A small network was shown many inputs. Here are its activations along a few directions, one row for each input.
In each table, some parts of the input vary, and every possible input appears once, in random order.
Descriptions start from the smaller parts, as in this example, which fits no table here: one of 2 separate values, together with either a single point or one of 11 places around a ring or (one of 5 places around a ring, together with one of 6 places along a line).
Shared parts are said once, and a part with two or three values counts as separate values.

Other details of the inputs vary at random and push rows far along two fixed directions, the same in every table; ignore that.

A family of inputs:
r1: [-13  40  13   3   7 -38  45  34 -61  13   7  62]
r2: [ 40 -36  -7   9 -45 -36  -3 -26  26 -10 -30 -39]
r3: [-43  32  22  -8  65  51 -15  10  12  20  18   0]
r4: [  1  -7  -2  -6 -22 -36  29  21 -31   8 -11  31]
r5: [ 41 -51 -19  18 -77 -38  -6 -30  -1 -27  -3   1]
r6: [ 14 -29  -7  19 -13  34 -40 -18  73 -17 -23 -66]
r7: [ 15  27  -5  -3  -8 -57  42  23 -58   4  -2  40]
r8: [ 35 -55 -28 -10 -52 -16   0 -23  34 -14 -33 -45]
r9: [-38  58  12  -8  65  38   1  25 -16  12  22  20]
r10: [ -8   2  -8   3  18  47 -40 -15  11 -14  30 -11]
r11: [ 24 -22  -2   6 -39 -35  -3 -24 -29  -9  14  20]
r12: [-18  11  -2 -10  33  42  -9   2  24   2   5 -17]
r13: [ -6  -8   9   4  19  43 -32 -21  58  -3  -6 -50]
r14: [  0  12   3  -2 -18 -49  51  23 -52  11  -4  54]
r15: [-44  25  20 -15  64  49 -21  18   9  24  18  -1]
Description of these inputs: one of 3 separate values, together with either a single point or one of 4 places along a line.
The inputs of r2 and r7 match in every part but the choice among 3 separate values. If r3 is changed in the same way as r2 into r7, which row does it become? -> r12
Which other rows agree with r6 in the choice among 3 separate values? List them by row number. -> r1, r4, r5, r14

A family of inputs:
r16: [-28  41  27   5  65  36 -37  17   2   9  33  -2]
r17: [ -6  28  -1  10  31  27 -31   9   7  -8  12 -16]
r18: [ 24 -72 -31   3 -60  10 -18 -30  55 -26 -24 -43]
r19: [ 37 -22 -12 -16 -43 -77  53  16 -10  10 -54 -12]
r20: [  5 -51  -8 -11 -23  43 -36 -48  62  -8  -7 -58]
r21: [-12  30 -11  -3  42  40 -20  20  -6  -3  21   4]
r22: [ -2  47  26   2  10 -54  41  13 -73  11  26  62]
r23: [-36  62   5  -6  69  57  -2  18 -22   1  34  28]
r24: [-42  13  13 -19  54  55 -38  14   0  21  29  -1]
r25: [ 38 -44  -1   8 -54 -46  10 -46   6  -5 -20 -10]
r26: [-47  41  24  -9  64  43  12  45  27  26 -15  -7]
r27: [-15  25   4  22  19  33 -23  10  17 -11  11  -5]
r28: [-52  16  22  -8  48  59 -25  18   2  16  25  18]
r29: [ 30  -9 -15  15 -30  -1 -10 -33  28 -27 -11 -34]
r30: [ 34 -15  -9 -16 -46 -72  70  -1  -5   8 -52  -6]
r31: [ 12 -46   1  10  -5  29 -55 -34  62  -3  -9 -63]
r32: [ -4  13 -12 -21  -4 -51  39  31 -86  10  16  66]
r33: [ 19 -26 -27 -14 -47 -45  39 -16 -33  -8  -2  24]
r34: [  9 -51   6  23 -20  30 -46 -38  72  -6 -16 -51]
r35: [ 38 -20   7  20 -61 -70  22  -6 -18 -10 -12  19]
r36: [ -1  41  -6   5  -9 -46  55  42 -87   1  16  87]
What is each input in this table made of? -> one of 3 separate values, together with either a single point or one of 6 places around a ring
The inputs of r29 and r27 match in every part but the choice among 3 separate values. If r25 is changed in the same way as r29 into r27, which row does it become? -> r34
Which other rows does r26 become when the choice among 3 separate values takes its other values? List them by row number. -> r19, r30
